A small network was shown many inputs. Here are its activations along a few directions, one row for each input.
Each table varies a few parts of the input and shows all the possible inputs, shuffled.
Descriptions start from the smaller parts, as in this example, which fits no table here: one of 4 places along a line, together with either a single point or one of 9 places along a line or (one of 2 separate values, together with one of 8 places around a ring).
Shared parts are said once, and a part with two or three values counts as separate values.
(in the rows, 128 means zero)

Other details of the inputs vary at random and push rows far along two fixed directions, the same in every table; ignore that.

Table:
r1: [119 136  82 107 100 112 107 142 139 134  39 114]
r2: [112 147 136 171 169 137 107 133  74  93 132 100]
r3: [106  95 174 124 153 138 162 107 135 125 188 138]
r4: [124 148  61 112  94  96 103 161 120 127  30 109]
r5: [144 112 188 132 160 159 154 110 119 137 219 144]
r6: [108 105 151 122 160 139 165 125 136 133 179 153]
r7: [150 162 138 177 148 138  91 116  64  95 129 110]
r8: [145 152  82 134  76 113  95 138 139 131  73 126]
r9: [112 143 137 164 170 126 108 120  67  89 140 112]
r10: [117 142  78 115  87 107 116 147 140 122  38 118]
r11: [120 107  77  76  78 106 170 160 202 178  78 137]
r12: [115 108  75  68  71 106 163 139 215 177  52 155]
r13: [137 135 143 149 132 149 112 126 123 121 157 139]
r14: [113 108 123  95 109 127 155 139 166 142 111 139]
r15: [120 146  71 132  97  97 117 147 131 127  52 105]
r16: [107  73 170 101 154 133 197 112 169 157 217 166]
r17: [136  86 173 102 125 157 172 116 182 164 225 167]
r18: [157 162  87 124  93 108 100 147 142 132  66 128]
r19: [148  98 134  88  89 122 184 123 199 185 155 168]
r20: [157 118  95  69  70 110 158 151 219 183  98 163]
r21: [150 149  71 119  67 115  88 156 145 139  50 122]
r22: [106 121 154 141 152 138 139 111 112 104 156 128]
r23: [148 161 146 171 154 147  97 123  69 101 137 117]
r24: [151 118 162 129 143 133 140 112 142 133 188 144]
r25: [105  78 172  85 136 143 194 116 181 156 198 158]
r26: [148 145  80 125  67 106  93 140 144 138  66 120]
r27: [111 143 140 162 164 130  86 106  65  89 114  94]
r28: [110 104 154 118 150 135 164 129 141 145 181 127]
r29: [114 141 136 152 165 126  99 130  63  95 131 100]
r30: [103  78 172 100 154 148 194  96 181 156 203 169]
r31: [112 138 145 146 163 138  96 113  76  99 124  98]
r32: [152 168 141 175 159 131  79 116  70  85 139 109]
r33: [151 156 144 165 151 147  90 128  65 100 132 109]
r34: [155 159 146 160 157 135  79 123  72  93 144 102]
r35: [114 138 141 170 165 126 107 124  71  97 141  91]
Description of these inputs: one of 5 places around a ring, together with either one of 3 separate values or one of 4 places along a line.
Question: Changing only the place on the ring of 5 turns r35 into r15. The same change can be made to r19. Which row results?
Answer: r7
Question: Which other rows does r33 become when the choice among 3 separate values takes its other values? List them by row number.
Answer: r20, r21
Question: Which other rows agree with r6 in the place on the ring of 5? List them by row number.
Answer: r2, r10, r12, r13, r18, r23
Question: Which other rows agree with r34 in the place on the ring of 5? List them by row number.
Answer: r5, r17, r25, r28, r29, r31

Table:
r36: [ 70 127  69 123 103 104 109 142 120 109  30 101]
r37: [151 164 117 156 130 141  84 152  82 102  94 108]
r38: [ 62  74 116  89 114 114 186 146 185 159 128 130]
r39: [146 113 124  93 103 140 157 146 187 163 135 173]
r40: [146 107 133  83  94 143 152 133 185 174 136 148]
r41: [153 158  76 144  82  91  90 132 120 129  61 119]
r42: [151 166 125 190 140 118  75 119  52  91 118  90]
r43: [146 120 114 108  98 125 175 142 181 168 146 162]
r44: [139 126 199 182 186 154 129  80  95 102 233 144]
r45: [ 96  89 117  70 134  97 194 144 172 167 122 132]
r46: [137 120 208 151 189 183 112  99  89 109 228 136]
r47: [153 151  86 124  76  96  81 143 119 127  67  95]
r48: [154 168  86 133  94 125  86 149 132 117  44 130]
r49: [146 111 134  85  95 144 146 118 200 167 129 164]
r50: [ 58  76 174 129 174 152 181 113 130 122 194 130]
r51: [153 154  85 118  88 119  76 157 121 134  59  96]
r52: [105 141  77 108 122  86 126 146 105 125  26  93]
r53: [ 65  79 114  89 114 128 185 117 199 145 113 152]
r54: [146 108 135  91  84 123 151 105 197 160 138 163]
r55: [ 97  90 116  68 132 105 192 126 176 162 113 152]
r56: [147 164 138 169 135 127  55 110  55  82 115  96]
r57: [142 109 176 129 165 165 153 142 135 135 220 146]
r58: [146 103 133  89  82 121 157 119 183 166 145 149]
r59: [138 132 186 175 195 160 139 125  84 107 248 129]
r60: [151 164 121 188 143 112  71 130  54  92 127  83]
r61: [ 91 109 199 144 232 152 158  86  81  89 203 128]
r62: [146 181 118 187 150 131  75 133  55  85 117 111]
r63: [148 179 108 172 130 127  88 128  92  97  97 123]
Question: Changing only one part turns r42 into r60. The same change can be made to r50. Which row results?
Answer: r38
Question: Describe the family of inputs behind these rows.
Answer: one of 4 places along a line, together with either one of 2 separate values or one of 5 places around a ring
Question: Which other rows does r55 become when the choice among 2 separate values takes its other values? List them by row number.
Answer: r36
Question: Which other rows agree with r63 in the place on the line of 4? List them by row number.
Answer: r44, r48, r49, r53, r54, r61

Table:
r64: [127 133 212 191 222 179 103 126  32  79 249  96]
r65: [119 126 222 190 217 196 120  80  75  74 248 143]
r66: [125 168 117 179 123 144  42 126  61  75  77  92]
r67: [ 64 119  53  92 103  76 123 149 148 123   8  99]
r68: [138 179 104 194 127 104  68 115  52  74  84  94]
r69: [ 61 111 166 152 213 147 153 111  56  89 148  96]
r70: [140 119 168 130 157 125 162  96 136 137 195 152]
r71: [159 148  66 100  72  76 104 139 138 148  36 107]
r72: [118  74 172 113 123 137 192 101 185 165 234 165]
r73: [149 175 129 156 146 137  42 126  45  77  71  90]
r74: [126  65 166  64 102 155 188 120 231 189 188 175]
r75: [141 127  39  82  41  96 169 170 232 191  49 165]
r76: [136  93 165  77 129 152 189 105 211 172 182 196]
r77: [132 123  59  97  52 107 145 173 194 173  71 139]
r78: [131  67 171  82 114 130 201 109 202 181 221 157]
r79: [152 196  88 168 137 112  69 159  58  89  56  97]
r80: [157 154  79 109  99 104 106 171 122 141  58 113]
Question: Describe the family of inputs behind these rows.
Answer: either one of 2 separate values or (one of 3 separate values, together with one of 5 places around a ring)
